A small network was trained on invented records. Each row is its activation on one of them, seen along a few directions.
After each row come some of the record's fields: Kose, Ralu, Vikin, Geg.
A field that a record lacks is written missing.
Other fields move the rows too, some of them a lot.
In the rows, 500 means zero.
Random noise pushes rows far along 2 fixed directions. That doesn't count. These rows show it; they differ only by the noise:
[398 606 502 447 473 662 450 442 680 499 464 495 498 432 618 534 408 272]
[474 353 532 431 533 587 434 471 517 454 466 504 554 550 507 550 367 320]
[450 387 528 444 527 620 411 416 554 477 445 494 561 522 577 565 343 252]
[397 729 487 428 438 640 523 563 719 474 520 513 431 405 525 481 506 411]

[479 496 565 398 490 587 505 677 567 318 516 511 506 519 320 521 460 435] => Kose is b1, Ralu is f2, Vikin is v2, Geg is missing
[479 672 373 506 466 416 583 515 518 637 551 530 343 484 534 363 613 718] => Kose is b3, Ralu is f3, Vikin is missing, Geg is missing
[427 572 541 566 472 625 419 313 608 516 413 451 600 386 739 605 407 236] => Kose is b1, Ralu is f2, Vikin is missing, Geg is m2
[384 768 470 462 422 631 519 522 742 497 494 505 409 389 557 481 507 387] => Kose is b1, Ralu is f3, Vikin is v2, Geg is missing
[593 353 479 528 550 331 541 524 294 531 552 525 528 589 413 461 579 726] => Kose is b5, Ralu is missing, Vikin is missing, Geg is missing
[580 411 473 620 512 338 513 375 320 609 496 484 543 530 572 487 570 674] => Kose is b2, Ralu is f2, Vikin is v1, Geg is m3
[547 265 538 504 579 490 402 399 377 503 448 472 592 582 529 571 385 366] => Kose is b2, Ralu is f1, Vikin is v1, Geg is m1
[518 521 505 517 486 456 554 549 476 502 536 504 506 486 465 487 569 617] => Kose is b1, Ralu is f3, Vikin is v3, Geg is missing
[442 716 427 635 457 496 475 254 586 685 439 477 481 384 805 493 521 423] => Kose is b2, Ralu is f3, Vikin is v2, Geg is m3
[450 453 540 462 493 617 446 487 575 432 454 495 543 500 491 555 402 333] => Kose is b1, Ralu is f2, Vikin is v1, Geg is missing
[521 382 552 439 521 494 501 632 453 399 509 501 526 569 333 504 478 529] => Kose is b1, Ralu is f2, Vikin is v1, Geg is missing
[601 223 490 479 578 336 532 539 247 518 552 539 528 654 361 448 514 722] => Kose is b3, Ralu is f2, Vikin is missing, Geg is missing
[503 456 495 598 531 520 411 240 463 611 437 461 610 451 775 584 424 329] => Kose is b2, Ralu is f1, Vikin is v3, Geg is m1
[514 301 503 542 571 480 404 299 390 574 431 480 598 561 649 557 372 363] => Kose is b3, Ralu is f2, Vikin is missing, Geg is missing
[513 475 445 580 501 450 470 322 452 640 450 493 496 505 667 489 491 491] => Kose is b2, Ralu is f2, Vikin is v1, Geg is m2
[555 211 563 491 581 472 434 457 350 457 477 487 641 599 467 583 399 419] => Kose is b1, Ralu is f3, Vikin is v3, Geg is missing
[557 572 524 478 484 436 594 717 471 381 599 532 476 495 285 468 622 696] => Kose is b2, Ralu is f1, Vikin is v2, Geg is m1
[479 509 555 536 502 541 452 435 508 484 462 457 609 449 584 570 461 398] => Kose is b1, Ralu is f2, Vikin is v1, Geg is missing
[526 141 505 471 591 488 404 374 349 533 428 516 563 662 529 517 304 370] => Kose is b3, Ralu is f2, Vikin is missing, Geg is missing
[430 436 489 439 505 587 431 442 579 507 441 506 450 549 524 504 378 309] => Kose is b1, Ralu is f3, Vikin is missing, Geg is m3
[492 381 456 453 508 504 486 459 496 558 463 547 420 601 478 447 438 466] => Kose is b2, Ralu is f2, Vikin is v1, Geg is m2
[439 832 436 467 425 532 581 610 678 545 558 516 331 407 463 415 635 603] => Kose is b2, Ralu is f3, Vikin is v1, Geg is m1
[531 391 451 499 531 427 512 468 385 576 513 521 470 570 506 434 493 620] => Kose is b3, Ralu is f2, Vikin is missing, Geg is missing
[585 232 577 388 556 459 523 756 362 283 558 521 540 640 168 511 477 592] => Kose is b1, Ralu is f1, Vikin is v2, Geg is missing
[466 635 468 529 479 547 487 415 580 545 489 484 479 424 627 509 511 425] => Kose is b2, Ralu is f1, Vikin is v2, Geg is m1
[504 599 475 504 469 461 556 590 532 477 541 505 445 479 437 468 582 604] => Kose is b1, Ralu is f3, Vikin is v2, Geg is missing
[544 353 532 401 534 472 534 698 435 387 558 524 490 599 264 480 504 593] => Kose is b1, Ralu is f3, Vikin is v3, Geg is missing
[530 132 520 497 591 508 343 273 365 551 374 491 593 655 603 577 272 238] => Kose is b2, Ralu is f2, Vikin is v1, Geg is m2
[547 437 495 587 509 397 508 443 388 544 498 480 546 508 534 507 546 610] => Kose is b1, Ralu is f3, Vikin is missing, Geg is m3
[491 706 450 622 455 426 537 395 528 636 499 486 480 405 647 470 614 608] => Kose is b2, Ralu is f3, Vikin is v1, Geg is m3
[512 503 613 443 500 568 516 707 529 276 552 476 577 461 311 574 508 478] => Kose is b1, Ralu is f1, Vikin is missing, Geg is m1
[494 518 578 443 494 576 502 630 551 365 517 480 550 468 377 555 480 445] => Kose is b1, Ralu is f1, Vikin is v1, Geg is missing
[621 259 581 477 548 409 538 666 290 343 562 492 608 579 272 533 526 669] => Kose is b1, Ralu is f1, Vikin is v2, Geg is missing
[539 326 553 420 525 483 513 670 434 364 515 515 508 607 266 496 470 550] => Kose is b1, Ralu is f2, Vikin is v1, Geg is missing
[439 592 463 496 477 605 442 373 631 552 439 495 442 456 649 518 419 281] => Kose is b2, Ralu is f1, Vikin is v2, Geg is m2
[398 824 511 556 410 627 509 452 722 501 479 466 506 301 676 542 539 379] => Kose is b1, Ralu is f2, Vikin is missing, Geg is m2
[476 440 588 409 516 623 458 633 573 310 501 485 545 505 369 577 411 329] => Kose is b1, Ralu is f1, Vikin is missing, Geg is m1
[334 935 480 467 397 706 508 504 854 486 485 480 411 301 631 504 515 303] => Kose is b1, Ralu is f3, Vikin is v2, Geg is missing
[559 291 526 454 570 429 489 552 359 474 514 520 540 627 363 493 465 556] => Kose is b5, Ralu is missing, Vikin is missing, Geg is missing
[499 502 591 479 500 548 498 614 525 372 507 481 593 472 395 552 488 471] => Kose is b1, Ralu is f2, Vikin is v1, Geg is missing
[543 320 508 444 530 441 517 619 410 440 524 522 463 610 331 464 493 596] => Kose is b1, Ralu is f3, Vikin is missing, Geg is m3
[571 334 472 544 565 354 493 438 319 568 513 501 543 586 505 494 511 619] => Kose is b3, Ralu is f3, Vikin is missing, Geg is missing
[513 337 587 396 528 540 493 663 467 335 509 513 549 582 290 528 437 464] => Kose is b1, Ralu is f2, Vikin is missing, Geg is m2
[459 614 470 578 506 518 456 312 540 619 469 472 547 409 740 533 501 405] => Kose is b5, Ralu is missing, Vikin is missing, Geg is missing
[472 506 477 515 512 563 422 357 551 578 440 481 496 479 662 533 424 316] => Kose is b2, Ralu is f1, Vikin is v1, Geg is m2
[465 509 469 510 482 556 461 362 562 588 441 511 466 492 623 509 434 371] => Kose is b2, Ralu is f2, Vikin is v1, Geg is m2
[544 417 545 532 513 480 497 515 425 419 507 476 600 487 488 553 494 510] => Kose is b1, Ralu is f1, Vikin is v2, Geg is missing

Which values does each new row have?
[387 740 442 422 424 632 554 590 744 519 514 534 334 436 490 422 524 462] => Kose is b1, Ralu is f3, Vikin is v3, Geg is missing
[508 491 534 480 490 533 503 586 526 393 513 488 515 487 427 535 487 459] => Kose is b1, Ralu is f1, Vikin is v2, Geg is missing
[521 374 561 535 529 535 440 423 439 435 464 461 641 481 574 598 421 369] => Kose is b1, Ralu is f1, Vikin is v2, Geg is missing
[508 622 448 564 456 437 550 457 498 590 510 503 452 456 572 445 599 637] => Kose is b2, Ralu is f2, Vikin is v1, Geg is m2
[589  58 532 446 618 426 439 506 276 450 490 537 587 713 350 531 384 486] => Kose is b5, Ralu is missing, Vikin is missing, Geg is missing
[599 275 502 547 554 397 484 431 301 509 497 498 575 576 510 522 491 563] => Kose is b2, Ralu is f1, Vikin is v2, Geg is m2
[515 528 421 632 497 400 477 273 420 720 449 472 488 476 728 461 537 568] => Kose is b2, Ralu is f3, Vikin is v1, Geg is m3
[463 608 535 533 461 573 504 494 576 441 490 476 553 399 551 553 520 444] => Kose is b1, Ralu is f2, Vikin is missing, Geg is m2
[353 734 441 504 466 665 434 324 731 639 422 486 435 388 774 485 421 243] => Kose is b5, Ralu is missing, Vikin is missing, Geg is missing
[532 233 515 506 559 509 409 341 412 528 425 515 567 599 558 573 357 324] => Kose is b2, Ralu is f2, Vikin is v1, Geg is m2
[572 331 456 514 526 388 515 470 349 541 500 528 476 609 460 451 508 618] => Kose is b2, Ralu is f2, Vikin is v2, Geg is m2
[541 306 441 424 555 400 522 559 366 551 526 543 414 661 367 403 473 642] => Kose is b3, Ralu is f3, Vikin is missing, Geg is missing
[540 268 439 513 537 419 457 342 356 621 443 519 475 632 562 463 432 505] => Kose is b2, Ralu is f2, Vikin is v1, Geg is m2
[542 464 516 572 526 413 510 444 390 527 515 497 595 490 551 521 531 597] => Kose is b3, Ralu is f2, Vikin is missing, Geg is missing
[453 700 454 617 450 547 473 263 581 630 450 467 520 358 799 534 512 396] => Kose is b2, Ralu is f2, Vikin is v2, Geg is m1
[445 847 412 583 420 477 562 436 633 616 527 500 403 363 651 433 640 596] => Kose is b2, Ralu is f3, Vikin is v2, Geg is m3
[518 446 470 467 489 483 512 520 489 511 495 532 427 567 426 455 495 543] => Kose is b2, Ralu is f2, Vikin is v1, Geg is m2
[528 609 513 448 489 432 607 742 500 425 602 533 441 507 280 429 644 736] => Kose is b5, Ralu is missing, Vikin is missing, Geg is missing
[448 692 451 450 466 523 553 601 626 518 539 528 375 473 456 417 570 561] => Kose is b5, Ralu is missing, Vikin is missing, Geg is missing
[523 123 488 476 582 542 344 274 407 535 376 505 534 662 602 569 242 180] => Kose is b2, Ralu is f1, Vikin is v2, Geg is m2
[653  60 543 566 602 308 459 415 159 501 473 501 654 683 431 547 449 605] => Kose is b2, Ralu is f2, Vikin is v1, Geg is m2
[468 587 491 568 506 559 427 303 541 581 455 463 569 407 744 562 457 326] => Kose is b2, Ralu is f1, Vikin is v2, Geg is m1
[432 870 484 455 427 546 621 721 702 451 598 538 390 377 388 421 670 646] => Kose is b5, Ralu is missing, Vikin is missing, Geg is missing
